These are the activations of a small neural network, seen along a few directions. Each row is one input.
In each table, some parts of the input vary, and every possible input appears once, in random order.
A made-up example of a description, with smaller parts first: line(6) and (point or line(9) or (values(3) and ring(8))).
Shared parts are said once, and a part with two or three values counts as separate values.
(in the rows, 128 means zero)

Other details of the inputs vary at random and push rows far along two fixed directions, the same in every table; ignore that.

A family of inputs:
r1: [112 105 134 133  82 115 113 140 136 127 144]
r2: [136 128 124 120 132 136 133 130 137 132 126]
r3: [134 128 125 121 133 136 132 130 137 131 126]
r4: [110 109 139 139  84  97 122 132 131 123 145]
r5: [135 137 126 125 150 137 129 124 122 126 123]
r6: [135 129 125 120 132 136 134 129 137 132 127]
r7: [135 127 126 121 133 135 130 130 135 132 127]
r8: [111 105 135 135  82 117 112 140 136 124 143]
r9: [133 130 125 122 121 113 143 124 136 134 130]
r10: [136 128 124 120 134 136 132 130 136 133 126]
r11: [134 136 126 127 148 137 129 125 124 125 121]
r12: [111 105 137 135  84 118 113 140 134 124 145]
r13: [139 136 121 120 141 138 137 125 131 132 123]
r14: [111 108 134 135  83 114 111 139 132 124 143]
r15: [134 127 125 121 132 135 131 130 136 132 126]
r16: [136 142 122 127 149 135 129 122 122 127 118]
r17: [104 108 144 140  84 104 125 134 127 125 137]
r18: [132 138 115 120 136 122 148 119 126 142 123]
r19: [135 142 121 127 148 134 131 122 123 128 119]
r20: [111 106 136 135  83 118 114 140 136 124 145]
r21: [137 134 124 122 143 137 133 126 129 130 125]
r22: [130 138 125 124 131 117 149 119 124 135 118]
r23: [135 142 123 127 148 134 130 122 122 128 122]
r24: [136 141 120 126 145 132 130 123 123 130 120]
r25: [134 128 126 121 132 137 133 130 136 131 128]
r26: [136 138 124 125 148 138 132 124 125 127 121]
r27: [135 136 125 126 148 137 129 125 124 127 121]
r28: [112 104 138 132  83 118 114 141 140 126 146]
r29: [134 143 110 120 135 119 149 117 126 145 122]
r30: [130 130 126 120 118 119 150 126 135 139 122]
r31: [138 134 122 121 142 137 133 126 130 131 123]
r32: [135 136 125 125 149 136 129 125 123 127 123]
r33: [136 137 124 125 149 137 129 125 124 128 121]
r34: [136 142 123 126 149 134 130 122 121 128 121]
r35: [135 127 125 120 132 135 131 130 136 132 128]
r36: [133 139 118 126 126 108 143 116 127 133 127]
r37: [136 143 121 127 147 135 132 122 123 129 121]
r38: [137 143 121 127 148 135 132 122 123 129 119]
r39: [136 138 124 125 145 137 132 124 126 128 123]
r40: [131 129 118 117 121 124 147 126 136 145 128]
r41: [ 72  94 236 219 227 171  26 143  53  33 122]
r42: [135 136 126 126 148 138 130 125 123 126 123]
r43: [111 105 136 134  84 116 112 140 134 125 146]
r44: [111 106 134 134  82 116 114 140 137 124 144]
r45: [112 105 135 134  83 116 112 140 135 125 144]
r46: [108 111 137 140  85  95 121 130 129 122 145]
r47: [135 140 122 127 147 133 128 123 122 129 121]
r48: [133 135 118 119 135 125 147 121 128 142 124]
r49: [137 142 122 127 148 135 131 122 122 129 121]
r50: [135 137 126 126 149 137 130 124 123 126 123]
r51: [129 140 123 128 132 116 147 117 122 135 116]
r52: [136 141 121 126 147 133 130 122 122 129 121]
r53: [137 142 120 126 146 133 131 123 124 130 119]
r54: [134 128 126 120 130 136 133 130 136 132 129]
r55: [134 127 127 121 135 136 130 130 134 131 128]
r56: [111 105 136 134  83 116 112 140 135 125 145]
Each input here is: line(4) and (values(3) or ring(11)).
The inputs of r17 and r51 match in every part but the line(4) part. If r45 is changed in the same way as r17 into r51, which row does it become?
> r24
The inputs of r27 and r15 match in every part but the line(4) part. If r22 is changed in the same way as r27 into r15, which row does it become?
> r30
Which other rows does r18 become when the values(3) part takes its other values? List them by row number.
> r22, r46
Which other rows does r55 become when the line(4) part takes its other values? List them by row number.
> r5, r34, r43
Start at r35 and move only the line(4) part, one step at a time. The first step leads to r56. Which rows follow, in order?
> r32, r52

A family of inputs:
r57: [144 181 137 144 220 150 148  92  75 112  98]
r58: [147 140 105 110 125 134 129 129 137 136 134]
r59: [155 132 106 105 127 127 138 124 151 139 127]
r60: [103  79 153 147  67 106  86 151 136 107 161]
r61: [155 136 111 102 132 128 142 124 148 139 134]
r62: [146 138 101 115 124 135 125 127 142 133 128]
r63: [134 153 145 145 228 184 110 124  92 105 103]
r64: [147 136 100 111 124 134 126 130 138 134 128]
r65: [ 93  75 166 143  61 107  98 154 138 114 160]
r66: [ 80  82 162 149  53 119  98 154 132 119 155]
r67: [102  98 138 148  58 113  86 151 136 112 164]
r68: [148 137 101 112 131 136 128 130 134 135 129]
r69: [158 181  74 101 102  77 177 101 137 161 100]
r70: [159 176  84  96 118  72 191  99 146 153  99]
r71: [ 71  93 150 162  69  51 105 126 114 118 167]
r72: [157 132 105 102 128 126 140 125 150 139 128]
r73: [102  85 152 152  60 108  84 149 145 106 161]
r74: [145 143  99 117 121 135 128 128 146 136 133]
r75: [136 133 108 106 116 142 153 128 147 152 118]
r76: [134 145 144 145 227 183 103 125  92 103  96]
r77: [149 134 115 106 124 130 158 127 158 149 131]
r78: [152 166  80  92  89  97 218  99 142 173 121]
r79: [148 131 115 107 128 133 154 127 154 145 125]
r80: [ 94  79 164 143  58 106 104 154 143 117 164]
r81: [ 86 111 204 193 169 111  80 119  75  50 141]
r82: [150 143 155 134 234 165 110 120 105  99 112]
r83: [ 92  99 153 151  58  74 144 126 122 109 157]
r84: [ 86  96 141 150  57 125  87 152 132 117 151]
r85: [132 148 155 141 232 185 122 122 104 110  94]
r86: [157 140 107 108 126 127 142 123 157 141 135]
r87: [155 140 105 108 127 128 142 123 159 140 132]
r88: [144 147 159 139 243 176 125 119 113 105 101]
r89: [149 164  93 103 117  77 205 103 142 156  94]
r90: [158 141 107 105 131 128 146 124 153 141 135]
r91: [139 135 110  99 116 138 160 128 144 156 124]
r92: [149 133 116 105 127 130 161 129 154 148 132]
r93: [147 141 101 117 125 137 126 128 142 134 129]
r94: [ 81  74 159 147  53 118  93 155 130 118 148]
r95: [136 130 111 106 120 141 149 126 144 150 117]
r96: [ 84  99 194 182 164 163  53 146  80  74 132]
r97: [135 144 145 143 228 182 105 127  88 105  99]
r98: [153 132 109 108 127 127 136 122 153 136 129]
r99: [ 64 111 191 206 170 115  67 116  50  92 131]
r100: [165 179  72  92 107  94 188  97 136 155 130]
r101: [149 143 102 110 122 133 133 129 140 138 136]
r102: [ 83  99 188 188 163 165  51 146  84  72 127]
r103: [144 146  95 108 118 143 143 126 141 153 124]
r104: [144 164  85 108  89  81 203 106 137 172  90]
r105: [147 139 103 107 125 133 129 130 136 136 133]
r106: [ 94  73 159 144  56 106  99 155 142 116 156]
r107: [139 183 137 155 219 136 140  99  73 119  69]
r108: [102  92 134 146  56 113  81 151 136 111 155]
r109: [134 146  89 109 125  72 198 100 133 175 127]
r110: [150 125 116 104 134 131 156 130 146 146 125]
r111: [139 137 107 104 114 140 157 127 150 158 123]
r112: [135 152 146 141 227 182 111 124  91 106 103]
r113: [140 151 147 153 228 174  96 124 101  95 114]
r114: [147 127 117 106 128 131 151 126 154 143 125]
r115: [147 129 119 102 129 130 157 129 149 146 129]
r116: [139 139 100 110 123 145 135 126 136 145 118]
r117: [135 147 146 139 224 180 108 126  89 106 101]
r118: [104  87 155 145  61 104  91 150 142 110 167]
r119: [ 94  73 159 146  56 107  97 155 143 115 156]
r120: [ 80  80 164 144  55 119  96 153 130 120 153]
r121: [136 128 108 103 115 139 150 130 144 153 117]
r122: [ 85  94 187 182 163 162  52 148  81  74 126]
r123: [138 127 111 104 125 141 153 130 138 152 117]
r124: [ 72 102 140 162  57  59  93 125 104 123 166]
r125: [125 144  83 113  99  78 193 103 128 189 124]
r126: [134 142 158 133 229 180 123 125  97 112  96]
Describe the family of inputs behind these rows.
> ring(5) and (values(3) or ring(11))
The inputs of r59 and r119 match in every part but the ring(5) part. If r72 is changed in the same way as r59 into r119, which row does it become?
> r106
Start at r115 and move only the ring(5) part, one step at a time. The first step leads to r120. Which rows follow, in order?
> r96, r58, r61
Which other rows does r68 become when the ring(11) part takes its other values? List them by row number.
> r58, r62, r64, r67, r74, r93, r101, r105, r108, r113

A family of inputs:
r127: [123 113 139 131 125 131 122 133 131 125 136]
r128: [126 117 137 125 118 130 127 134 136 128 127]
r129: [157 162 107 111 177 146 144 113 122 137 103]
r130: [123 129 131 138 119 124 113 129 123 116 132]
r131: [121 124 128 137 122 122 110 129 121 120 137]
r132: [118 114 137 128 122 133 124 134 132 125 135]
r133: [125 115 139 131 125 125 121 135 135 124 136]
r134: [156 150 114 107 173 155 158 119 132 145 110]
r135: [119 116 138 130 122 134 125 135 134 130 132]
r136: [158 152 115 108 177 147 157 118 135 135 110]
r137: [123 115 135 127 119 133 128 137 134 129 126]
r138: [120 126 129 135 113 131 115 132 119 126 132]
r139: [155 143  51  71  30  94 181 126 176 189 134]
r140: [125 118 142 130 124 129 122 132 133 119 132]
r141: [123 126 130 138 122 120 110 131 124 121 136]
r142: [123 112 138 130 126 127 121 132 132 124 137]
r143: [123 129 133 138 120 123 111 129 122 115 133]
r144: [116 126 130 139 120 130 111 132 122 126 132]
r145: [125 129 128 136 116 125 116 129 124 120 130]
r146: [110 122 155 142 141 106 144 121 110 123 125]
r147: [120 123 130 139 122 125 109 130 118 121 136]
r148: [127 118 136 129 120 130 128 134 135 123 130]
r149: [142 168 123 134 200 122 164  97 102 130  94]
r150: [115 124 128 135 118 128 111 132 119 121 135]
Describe the family of inputs behind these rows.
> values(2) and (point or ring(11))
The inputs of r133 and r141 match in every part but the values(2) part. If r134 is changed in the same way as r133 into r141, which row does it become?
> r138
